Each row below holds a small network's activations on one input, seen along a few directions.
Each table varies a few parts of the input and shows all the possible inputs, shuffled.
Descriptions start from the smaller parts, as in this example, which fits no table here: one of 4 places along a line, together with either a single point or one of 9 places along a line or (one of 2 separate values, together with one of 5 places around a ring).
Shared parts are said once, and a part with two or three values counts as separate values.
In the rows, 128 means zero.

Other details of the inputs vary at random and push rows far along three fixed directions, the same in every table; ignore that.
To show where, the next rows are all for the same input, with only those details redrawn:
[ 94 143 167 103 139 142 122 148 171  84 127 149 128]
[ 64 109 197 111 146 149 122  95 175 101 106 120 132]
[149 119 104 120 105 114  95 195 113 111 135 159 111]
[137  97 101 220 153 168 209  79  24 239  84 143 157]
[153 161  97 154 136 143 164 179  88 145 132 182 137]
[ 65 108 197 112 147 149 124  94 173 103 104 119 132]
[ 75 125 186 109 146 148 127 113 172  96 113 131 133]
[149 119 105 119 104 114  94 194 113 111 134 158 111]

A family of inputs:
row 1: [ 87 165 172 174 193 190 242  71 104 193 121 128 152]
row 2: [122  75 107 139 115  97  96  97 103 158  77  76 124]
row 3: [113  59 135 142 105 137 102 114  87 167 113  83 118]
row 4: [ 82 129 168 101 155 137 128 114 168  86 101 102 157]
row 5: [129 172 115  95 109 110 128 146 153  81 164 173 118]
row 6: [140  96  92 118  89  73 105 128 103 126 146 118 125]
row 7: [174 118 104 219 128 148 216  40  31 234 107 116 165]
row 8: [164 118 113 131 104 106 114 196 126 112 155 130  97]
row 9: [ 80 106 181  90 157 127 131  90 200 119 116 105 151]
row 10: [128  55 130 142 118 103  99 122  96 159 112 115  91]
row 11: [146  62 114 145 101 132  98 124  98 135  96  79 124]
row 12: [123 145 157  95 134 144 137 144 204  99 143 129 134]
row 13: [ 97 177 182 138 182 180 170  44 151 144 133 115 164]
row 14: [ 63 108 194 110 151 132 130 103 176 100 110  99 152]
row 15: [167 175  90 133 112 122  92 184 164  95 155 142 120]
row 16: [144 148 112 112 115 122 108 204 130  96 143 171 117]
row 17: [135 191 108 111 127 136  93 168 167 100 159 139 119]
row 18: [137  75 112 154 100 123 101  96 111 157  81  70 111]
row 19: [146  69 123 145 123 113  74  68  98 158 111 108 120]
row 20: [155 146  81 113 105 109  87 173 124 114 110 144 102]
row 21: [172 228  99 165 155 150 226 116  79 166 143 205 166]
row 22: [ 78 133 175  92 145 138 146  94 167  97 149 105 105]
row 23: [183 211  65 184 128 148 239 144  72 164 166 182 157]
row 24: [133  47 120 129 119 119 100  94 114 180 100 113 114]
row 25: [159 155 100  86 115 129 112 196 148 124 165 151 118]
row 26: [ 87 138 197  90 124 136 118  58 169 107 136  95 136]
row 27: [130 225 111 122 134 151 199 138 125 123 178 172 146]
row 28: [102 191 147 124 183 133 217 117 148 111 146 155 148]
row 29: [144  54 113 146 101 104 121 106  97 143 131  88  91]
row 30: [133 201 128 136 174 126 200 182 132 122 155 175 148]
row 31: [157 148 115 122 103 129 118 211 142  86 154 144 124]
row 32: [155 134  92 104 104 134  91 194 104 107 135 124 118]
row 33: [ 98 147 181  95 137 107 131  77 172  94 132 114 157]
row 34: [159 144  79 130 114 110  70 164 135 117 135 153 107]
row 35: [153  75 113 141 124  90  76  93  99 151 123  95 137]
row 36: [143 118  92 117  96 118  81 148 106 141 111  97 100]
row 37: [119 143 178 122 147 143 114  80 187  95 139 104 144]
row 38: [153 119  92 107 112  93 113 167 114 105 154 157  84]
row 39: [146  89  98 121 108 121  82 153  97 119 102 125 114]
row 40: [126  74 104 159 124 100  81  88 114 165 102  86 131]
What do these inputs look like to the network? -> one of 4 separate values, together with either a single point or one of 9 places around a ring
The inputs of row 21 and row 33 match in every part but the choice among 4 separate values. If row 19 is changed in the same way as row 21 into row 33, which row does it become? -> row 35
Which other rows agree with row 8 in the choice among 4 separate values? List them by row number. -> row 7, row 11, row 12, row 15, row 18, row 23, row 29, row 31, row 37

A family of inputs:
row 41: [134 148 131 132 122 154 128 116 140 131 139 106 125]
row 42: [122 123 147 132 139 136 133 134 128 124 125 137 138]
row 43: [166 156  73 148 124 130 137 161  82 148 124 147 138]
row 44: [126 140 129 122 132 119 136 108 135 129 139 125 135]
row 45: [128 146 126 136 138 139 116 114 144 133 118 132 127]
row 46: [120 100 122 103 108 117  83 164 136 108 120 128  95]
row 47: [138 118 117 112 110 108  67 146 154 108 125 121 107]
row 48: [113 128 127 127 139 134 140 136 136 125 109 128 130]
row 49: [127 139 127 136 140 131 125 121 146 131 115 129 132]
row 50: [120 134 135 133 129 118 142 116 130 119 138 127 133]
row 51: [116 127 139 137 143 132 135 136 137 130 117 136 122]
row 52: [113 123 138 119 133 124 148 123 128 130 141 137 124]
row 53: [121 126 144 126 122 133 147 116 124 119 134 143 116]
row 54: [134 101 133 109  98  98  96 148 131  92 142 125 100]
row 55: [167 148  80 151 114 110 154 152  89 147 146 151 137]
row 56: [120 147 124 126 134 140 121 117 129 124 114 123 136]
row 57: [129 133 138 133 127 121 145 113 129 112 132 127 128]
row 58: [112 123 139 127 126 126 148 122 128 124 139 139 124]
row 59: [137 118 119  98 102  96  78 132 143 107 148 116 110]
row 60: [135  41 115 156 111 110 100  39  70 205 105  73 118]
row 61: [125 146 134 126 130 138 120 118 131 131 119 125 143]
row 62: [112 125 144 123 132 141 136 138 125 130 119 136 135]
row 63: [116 134 128 132 142 133 134 132 134 122 111 122 129]
row 64: [120 149 124 126 133 144 117 114 128 124 116 125 134]
row 65: [115 136 131 129 139 135 132 130 125 119 114 121 136]
row 66: [135 146 132 131 121 131 130  97 132 118 134 131 125]
row 67: [125 147 128 130 123 128 128 100 133 126 140 130 130]
row 68: [125 142 134 125 131 135 125 122 132 129 118 124 146]
row 69: [131 130 137 131 136 132 129 124 137 124 121 130 150]
row 70: [132  98 131 106  96 126  96 168 141 107 145 105  97]
row 71: [121 145 122 130 137 138 123 119 138 128 110 124 129]
row 72: [124 140 129 130 125 120 136 107 135 123 137 127 136]
row 73: [109 130 137 127 138 138 136 137 121 121 115 129 129]
row 74: [109 129 134 131 141 136 138 139 130 125 112 130 122]
row 75: [125 122 140 129 137 134 135 131 134 124 122 135 146]
row 76: [120 141 122 129 138 135 128 123 139 126 110 123 132]
row 77: [133  97 131 105  96 103  98 149 133  94 141 130  98]
row 78: [118 127 134 120 133 118 148 120 132 128 138 130 133]
row 79: [128 130 136 139 146 133 128 127 139 126 127 128 136]
row 80: [119 135 124 130 138 132 134 129 139 125 108 123 134]
row 81: [128 135 137 134 128 144 144 133 137 125 137 102 128]
row 82: [133 140 130 136 141 139 117 114 144 131 126 129 135]
row 83: [121 135 140 129 135 133 131 131 127 125 119 123 143]
row 84: [134 140 132 130 123 124 139 104 134 116 131 128 131]
row 85: [160 141  88 145 124 112 157 162  78 153 151 156 124]
row 86: [160 143  94 149 124 129 146 178  75 153 130 155 135]
row 87: [124 135 131 122 132 115 142 114 135 128 138 125 137]
row 88: [121 134 135 125 136 116 142 116 130 125 140 124 132]
row 89: [118 126 141 111 135 126 144 119 126 136 143 139 120]
row 90: [112 129 130 124 136 136 138 134 128 121 112 127 137]
row 91: [114 126 139 131 139 140 132 133 137 134 118 144 117]
row 92: [127 147 128 122 130 126 127 101 133 131 142 128 129]
row 93: [133 135 135 131 136 135 123 118 137 125 122 131 148]
row 94: [122 129 144 133 127 148 147 140 133 127 138 109 120]
row 95: [107 129 137 121 134 146 134 133 121 126 116 137 124]
row 96: [139 103 131 110 111 106  76 156 140  98 132 121 124]
row 97: [171 140  85 152 114 139 161 175  90 154 144 132 127]
row 98: [107 126 135 123 136 143 138 137 123 123 115 134 128]
row 99: [114 122 137 133 141 137 136 136 139 132 117 141 121]
row 100: [171 162  81 148 118 135 127 155  83 156 131 152 139]
row 101: [108 124 132 127 139 141 140 139 132 127 111 135 121]
row 102: [120 119 140 133 143 140 134 134 137 130 127 140 127]
row 103: [133 141 131 131 124 147 137 123 141 129 136 103 130]
row 104: [132 134 134 131 124 120 145 110 134 115 129 127 133]
row 105: [134 140 135 131 135 139 118 114 136 127 123 132 145]
row 106: [135  33 119 171 102 129 117  71  78 196  96  51 121]
row 107: [125 144 129 130 123 124 132 103 135 125 139 128 132]
row 108: [117 128 139 124 132 134 136 135 129 128 117 129 144]
row 109: [125 134 129 136 140 128 131 127 146 130 114 129 134]
row 110: [144 117 125 107 106 116  61 141 144 103 134 125 121]
row 111: [120 127 143 127 122 157 145 136 132 132 139 118 115]
row 112: [121 124 142 137 145 136 132 134 135 128 128 135 129]
row 113: [124 102 135  98 101 118  79 164 130 110 129 129 109]
row 114: [137 100 127 106  95  96  98 146 138  92 139 124 108]
row 115: [131 144 129 116 135 121 132 103 135 134 141 124 131]
row 116: [117 127 134 128 126 119 148 120 132 122 137 132 133]
row 117: [129 134 131 116 136 114 143 113 136 132 139 123 137]
row 118: [133 120 111 107 107 115  66 145 143 106 120 116 105]
row 119: [117  24 127 170 106 106 119  63  63 190 102  82 114]
row 120: [113 127 140 117 131 127 144 120 126 132 142 140 120]
row 121: [120 122 142 131 141 144 130 130 135 133 128 143 124]
row 122: [122 126 135 114 137 116 148 120 133 132 139 128 133]
row 123: [126 133 135 118 140 114 143 116 130 129 141 123 132]
row 124: [120 119 145 128 137 140 134 134 129 126 124 142 137]
row 125: [118 137 127 126 135 134 132 127 130 121 111 122 141]
row 126: [131 131 132 136 142 132 128 124 144 128 124 128 141]
row 127: [124 123 135 134 143 134 134 131 141 128 125 133 136]
row 128: [133 146 131 131 122 150 132 120 141 130 137 104 127]
row 129: [166 136  94 148 125 137 142 170  80 154 136 171 132]
row 130: [112 127 140 125 124 129 144 119 126 126 140 142 120]
row 131: [131 140 129 115 136 117 137 107 136 133 140 124 135]
row 132: [167 147  82 160 133 122 142 169  95 151 127 153 128]
row 133: [118 123 139 113 137 122 148 122 128 133 142 136 124]
row 134: [133 143 129 136 140 142 113 111 143 132 128 131 133]
row 135: [123 136 136 126 131 132 131 128 132 128 116 123 148]
row 136: [134 144 132 131 122 127 134 100 133 117 132 129 127]
row 137: [119 127 141 117 140 118 146 122 126 131 142 130 125]
row 138: [131  99 121 111 112 104  84 163 150 108 123 125 108]
row 139: [189 124  69 132 102 100  79 188 107 128 145 145 116]
What do these inputs look like to the network? -> one of 9 places along a line, together with either a single point or one of 4 places along a line or one of 6 places around a ring
The inputs of row 137 and row 115 match in every part but the place on the line of 9. If row 94 is changed in the same way as row 137 into row 115, which row does it become? -> row 128
The inputs of row 78 and row 92 match in every part but the place on the line of 9. If row 97 is changed in the same way as row 78 into row 92, which row does it become? -> row 41
The inputs of row 98 and row 65 match in every part but the place on the line of 9. If row 124 is changed in the same way as row 98 into row 65, which row does it become? -> row 96
Change only the place on the line of 9 in row 72. List by row number the other rows that result. -> row 50, row 55, row 58, row 67, row 107, row 116, row 119, row 130
Which other rows agree with row 68 in the place on the line of 9? List them by row number. -> row 43, row 44, row 49, row 72, row 76, row 84, row 93, row 103, row 131, row 139
Change only the place on the ring of 6 in row 135. List by row number the other rows that result. -> row 69, row 80, row 109, row 125, row 126
Start at row 104 and move only the place on the line of 4, one step at a time. The first step leads to row 55. Which rows follow, in order? -> row 87, row 117
